Each row below is a small network's average activation on inputs in which a field has the value named, seen along a few directions.
Values that are neighbours, or in one group, have similar rows; names and order tell nothing.
(in the rows, 128 means zero)

Other fields vary at random and push rows far along two fixed directions, the same in every table; ignore that.
These rows show it; all are for the same value of a field, averaged over different records:
[154 128 157 149  81 150 101 120 148 151 128 158 121]
[178 156 194 147  18 154  67  79 147 158 134 160  92]
[177 138 174 152  46 172  88 122 146 158 138 170 115]
[142  89 126 151 142 170 155 176 140 152 130 163 166]
[123 124 145 138 116 128 112  98 157 147 118 142 103]
[126 145 166 144  89 120  91  75 156 143 104 134  87]
[184  69 129 150 121 209 162 223 125 169 157 191 204]
[100 104 125 131 165 124 142 119 154 143 102 134 118]

SOFEG, 20 values:
kas: [161  66 129 122 100 153 147 163 132 119 149  85 145]
keb: [ 80 115 137 132  75  86  90  56 150 100 120  64  80]
riz: [123 120 147 132 127 164 121 142 135 154 143 170 152]
ser: [149 215 160 106 100  87  99  85  81 116 135 124 111]
dop: [ 32 129  90 110 170  95 131 118 145 128 114  57 112]
kav: [ 68 105  91 113 203 138 182 219 111 129 145 102 214]
nebi: [212 150 142 129  52 125  96 154 113 126 162  97 126]
revup: [165 180 156 127 108 141 137 153  70 109 150 190 161]
fivo: [123 106 105 133 150 125 155 124 156 123  97 136 121]
nage: [152 109  84 110 193 112 184 211  93  97 133 100 176]
gema: [ 83 159 141 112 109 123 112 131 105 134 147 134 151]
fir: [162 137 148 131  85 108  99 109 138 102 122  70  74]
kinen: [163 161 127 100 129  98 137 158  79 114 149 119 148]
kopi: [ 72 104  46 116 237  84 181  87 164  94  72  98  78]
vot: [122 178 133 119 152  81 117  60 101  99 122 147  99]
gubit: [189  97  84 141 170 192 172 193 104 123 145 162 158]
gedim: [139 149 103 122 176 126 135  82 107 111 104 137 105]
deper: [ 49 124 113 134 193  69 129  59 171 129  74 101  69]
siv: [ 77  94  95 129 135 139 133 148 136 123 140  85 150]
luv: [ 82 135 138 106 142 112 109 120 119 136 149 155 147]
SOFEG is arranged as a ring.
Going along SOFEG from gema by way of its neighbour luv, in what order are riz, revup, fir, siv met?
Answer: riz, revup, fir, siv
Name the neighbours of kinen, in listed order.
Answer: ser, nage
Name the neighbours of gedim, in listed order.
Answer: vot, gubit
Fewest steps between keb and kopi?
Answer: 9

TER, 15 values:
mizo: [ 65 113 113 103 168 106 136 153 135 116 127 105 141]
gon: [154  94 128 128 118 148 127 177 122 136 144  96 150]
vep: [146 127 162 146  50 127  84  76 175 124 137 113  87]
givil: [129 141 120 133 123 133 136 168 122 161 142 147 167]
mas: [148 165 135 130 130 120 143 154 102 113 136 127 125]
funip: [114 107 105 143 149 150 136 143 147 130 120 171 137]
lapi: [160 128 128 123  89 181 136 146 111 124 153 132 153]
buzib: [161 149 152 123 106 120 122 114  89 109 148 170 147]
sed: [ 72 168 150 113 149  90  99  52 147 132  93 122  87]
vinun: [ 65 125 145 150 115 104 109  56 139 121 112 101  93]
nuzo: [159 140 103 131 143 141 128 125 117 123 124 140 140]
dofi: [143 138 136 129 116 115 137 144 151 135 115 123 118]
sese: [168 127 159 134 117 151 123 138 131 161 138 158 118]
meguz: [139 132 111 109 128 118 123 136  96 110 151  97 134]
sib: [ 96  66  73 126 219 117 182 138 135 125  81 117 123]
Each value of TER is a pair of two hidden parts, and every pair occurs once (5 first parts, 3 second parts).
Changing only the second part turns mizo into meguz. funip has the same second part as mizo; what does that change turn funip into?
Answer: nuzo
Changing only the second part turns vinun into lapi. givil has the same second part as vinun; what does that change turn givil into?
Answer: mas
